These are the activations of a small neural network, seen along a few directions. Each row is one input.
Each table varies a few parts of the input and shows all the possible inputs, shuffled.
Descriptions start from the smaller parts, as in this example, which fits no table here: line(6) and (point or (values(2) and ring(5)) or ring(11)).
Shared parts are said once, and a part with two or three values counts as separate values.
(in the rows, 128 means zero)

Other details of the inputs vary at random and push rows far along two fixed directions, the same in every table; ignore that.

A family of inputs:
r1: [127  62 171  98 163 187 117 141  88 119 118 118  90]
r2: [119 126 109 162 140 158 142 122 118 162 111 160 173]
r3: [163 101 165  76 107 131  91 149 108  86 155  60  54]
r4: [118 146 113 168 152 157 147 137 132 164 110 169 166]
r5: [125 167  96 119  97  69 152 103 152 125 106 143 142]
r6: [106 128 113 168 136 161 149 120 122 177 117 166 182]
r7: [101 147 120 174 153 168 156 139 133 180 115 180 175]
r8: [147 151 106 135  75  81 114 108 149 122 158  88 140]
r9: [158 105 166  78 117 103  93 140 129  73 164  59  56]
r10: [137 153 110 136  99  75 107 104 150 124 156 101 141]
r11: [ 76 136 103 142 145 133 171 135 134 161  93 200 160]
r12: [108 143 110 180 161 158 161 133 135 170 107 183 180]
r13: [144  62 193  81 177 182 108 157  94  82 124 115  57]
r14: [155 164 103 142 105  94 116 127 150 115 137 111 132]
r15: [125  68 192  98 162 211 120 165  80 126 121 131  79]
r16: [189 159 106 105  67  56  87 120 144  73 162  47  91]
r17: [120  78 164 111 167 178 119 135  96 127 120 133 107]
r18: [108 143 112 174 162 147 156 125 132 160 116 176 178]
r19: [115  70 196  43 146 165 130 148  98 100 105 124  47]
r20: [104  67 192  56 162 179 141 149  93 117  92 146  60]
r21: [137 144 107 141  95  93 118 107 137 131 148 101 146]
r22: [103 120 125 164 135 153 145 119 119 165 121 159 172]
r23: [167 107 150  78 110 121  90 146 112  84 151  57  56]
r24: [134  85 174  94 165 193 112 162  95 118 122 119  75]
r25: [160 149  99 133  89  89 113 106 142 110 143  96 143]
r26: [134 169  96 102  84  49 139 107 154 108 121 111 122]
r27: [157 180  89 149  94  85 117 118 153 120 140 109 147]
r28: [142  68 196  74 158 173 107 164 104  90 137  93  47]
r29: [ 82 137 103 147 145 133 171 131 133 156  84 210 165]
r30: [ 68 140 110 149 136 134 174 136 137 165  98 208 168]
r31: [ 95 123 130 165 149 164 146 116 118 170 120 174 179]
r32: [110 182  76 125  76  38 144 115 171 122 136 131 149]
r33: [111 131 112 172 153 155 147 108 122 157 110 177 188]
r34: [ 97 142 125 173 152 151 158 128 133 167 126 176 176]
r35: [171 170 117 108  58  43  88 123 166  82 178  41  89]
r36: [146  72 183  93 168 180 115 160 101  92 119 118  67]
r37: [156 146 107  64  65  19 100 119 160  54 146  54  63]
r38: [129  53 195  77 165 189 103 145  87 102 129 107  69]
r39: [131  83 189  92 154 194 109 165  96 115 128 117  71]
r40: [157 162  96 129  90  56 101  96 158 100 157  82 136]
r41: [110 129 106 168 142 162 150 119 122 174 114 165 181]
r42: [120  72 192 104 170 195 127 164 101 120 123 133  80]
r43: [142 157 108 136 112  79 122 117 151 114 154 100 130]
r44: [147 160 102 138 104  76 121 123 157 116 150  93 129]
r45: [ 84 138 115 132 148 140 178 120 128 167  84 195 160]
r46: [109 137 110 175 155 150 146 107 130 160 111 184 189]
r47: [152 148  94 139  90  73 111 103 139 116 143  89 143]
r48: [135 150 116 135  95  78 108 103 150 119 159 101 138]
r49: [101 134 112 169 157 152 146 111 130 169 118 176 182]
r50: [141  76 173  96 163 197 115 161  85 115 114 121  78]
r51: [113 123 112 174 149 160 150 113 117 162 105 174 184]
r52: [103 149 118 173 148 169 152 139 125 182 115 178 175]
r53: [150 152 100 133  98  72 108  99 144 107 148  90 140]
r54: [146 176  92 145  97  78 119 121 161 128 149  99 138]
r55: [158 198  71 151  78  57 113 112 166 124 150  93 153]
Description of these inputs: line(5) and (values(2) or ring(9)).
Changing only the line(5) part turns r52 into r39. The same change can be made to r28. Which row results? -> r42
Changing only the line(5) part turns r51 into r47. The same change can be made to r13. Which row results? -> r18
List by row number the other rows that have the line(5) part in common with r1. -> r11, r17, r23, r24, r41, r43, r44, r45, r49, r54
Change only the values(2) part in r32. List by row number the other rows that result. -> r20
Change only the line(5) part in r7. List by row number the other rows that result. -> r4, r14, r35, r54

A family of inputs:
r56: [ 91 100 162 127 148 165 136 125 110 140  96 160 129]
r57: [ 90 105 124 122 146 160 166 131 113 170 111 173 141]
r58: [120 143  88 173 113 120 128 123 130 150 128 137 171]
r59: [120 143 115 134  83 103 129 111 140 127 130 141 145]
r60: [140 178 105 149  89  50 107 117 159 123 189  97 137]
r61: [145  99 155  58 126 138 123 148 119 105 119  89  46]
r62: [180  77 183  71 129 128  95 122 100  69 151  62  61]
r63: [182 147 121  77  83  53  94 140 141  59 151  70  62]
r64: [156 166  67 162  80  52 107 111 158 120 157  98 165]
r65: [104 164 111 170 135 111 133 122 148 146 165 145 162]
r66: [157 108 174  76 155 154  78 148 122  88 155  75  43]
r67: [123 113 167 134 145 197 151 147 112 153 122 152 136]
r68: [115 122 139 127 153 170 151 156 103 134  93 170 119]
r69: [152 101 160  73 144 137 108 159 113  65 121 103  54]
r70: [108 106 154 136 146 192 148 167 121 157 122 151 131]
r71: [ 82 120 152 160 162 178 142 148 106 171 135 174 147]
r72: [113 120 146 115 149 170 133 150  99 124  94 167 123]
r73: [155  98 190  90 149 156 109 149 119  76 147  81  67]
r74: [128 114 146 115 158 165 129 151 105 120 100 172 121]
r75: [ 96 148  89 137 109 115 157 101 148 170 128 163 174]
r76: [154  73 152  90 143 146  87 148 110  73 145  80  69]
r77: [ 99  91 140 115 170 150 153 134 111 146 108 163 119]
r78: [128 190  94 160 103 117 129 118 150 172 147 133 161]
r79: [124 100 156 133 163 184 133 125  90 147 109 142 139]
r80: [105 112 144 114 167 164 158 146 113 152  87 149 101]
r81: [133 135  95 151  93 115 120 125 131 142 138 119 156]
r82: [118 109 154 150 159 180 152 115  92 155 111 154 155]
r83: [150  91 187  60 105 132  77 152 113  82 185  55  30]
r84: [114 147 113 133  88 103 135 102 149 142 128 141 155]
r85: [126  98 158 130 147 191 148 119  92 151 117 149 141]
r86: [132 163  99 111  63  50 119  95 160 122 146  90 146]
r87: [151 141 124  92  83  45  98 100 159  88 153  72 106]
r88: [110 124 161 157 159 190 159 148 112 161 112 165 157]
r89: [112  87 138 153 167 179 134 148 106 127 123 160 138]
r90: [126 150  87 170 116 121 125 120 129 153 119 132 176]
r91: [115  99 125 146 148 197 135 141 105 167 106 163 157]
r92: [132 151 108 128 134  95 148 127 151 140 113 130 126]
r93: [138 164  91 166 128 104 139  91 143 140 136 129 181]
r94: [111 143  93 130 131  84 149 110 149 133 131 133 142]
r95: [104 103 148 141 151 162 138 124 117 136 103 185 139]
r96: [135 158 102 137 130  99 149 129 154 120 118 133 128]
r97: [115 125 130 126 137 175 153 153 109 146  96 178 128]
r98: [ 88 103 135 120 175 155 145 126 118 143 106 165 142]
r99: [128  96 144 131 177 182 122 129 104 133 112 139 132]
r100: [145 150 113 154 126 105 140  89 138 124 139 117 164]
r101: [182 117 120 106  77  57  81 130 139  61 176  46  79]
r102: [129 102 135 146 170 175 129 127 105 154 108 156 148]
r103: [126 176  90 153 106  90 154 126 151 145 114 141 147]
r104: [125  95 141 129 149 193 126 132  98 155 109 146 136]
r105: [100  98 157 123 162 162 133 123 122 127 103 161 130]
r106: [149 148 108 135  96 113 124 101 128 138 139 106 154]
r107: [112 156 102 138 115  79 130  93 162 125 129 128 161]
r108: [118 182 105 165 127 126 126 130 140 168 136 138 159]
r109: [111 158 107 156  93  94 136 107 142 135 120 149 164]
r110: [153  97 157  59 147 118 113 145 128  80 126  80  35]
r111: [132 163 108 164 115  95 140 142 167 140 148 124 160]
r112: [168  89 197  81 139 155 106 153 118  81 148  82  60]
r113: [160  98 154  91 122 126  85 131 100  96 131  64  77]
r114: [ 98 121 148 156 156 176 151 166 120 159 116 157 147]
r115: [114 155  89 136 117  73 140 105 152 148 135 143 170]
r116: [131 163 105 121  94 112 128 127 134 121 119 140 140]
r117: [ 98 149  95 143 118  93 158 112 139 155 122 142 157]
r118: [126 142  87 166  85 112 131 124 135 142 145 131 165]
r119: [145 140  89 157 120 112 118 118 142 140 132 126 163]
r120: [151  95 165  79 145 136 118 157 117  89 114 105  45]
r121: [139 169 100 130 116  94 121 123 144 101 124 138 141]
r122: [159 150 105 146 117  94 122  96 137 130 143 109 155]
r123: [124 122 155 134 179 187 121 149 114 158 126 155 119]
r124: [125 167 103 165 122  99 140 137 172 130 149 119 160]
r125: [142 166  96 133  75  44 107  93 170  83 151 101 128]
r126: [ 84 104 150 128 153 159 141 121 111 153 100 165 144]
r127: [155  58 178  78 120 143  83 157  93  62 148  60  40]
r128: [101 150 101 131 109  83 137 107 140 144 124 130 155]
r129: [156 134 133  94  77  49  93 101 158  75 150  71  90]
r130: [144 193  75 139  66  57 143 114 167 133 132 107 137]
r131: [121  95 132 142 175 185 124 140 108 138 109 149 141]
Describe the family of inputs behind these rows. -> line(4) and (values(4) or line(6) or ring(9))
Changing only the line(4) part turns r67 into r88. The same change can be made to r59. Which row results? -> r109
Change only the line(4) part in r120. List by row number the other rows that result. -> r96, r103, r130
Change only the ring(9) part in r110. List by row number the other rows that result. -> r69, r94, r96, r98, r105, r107, r121, r125
Change only the values(4) part in r66. List by row number the other rows that result. -> r65, r73, r124
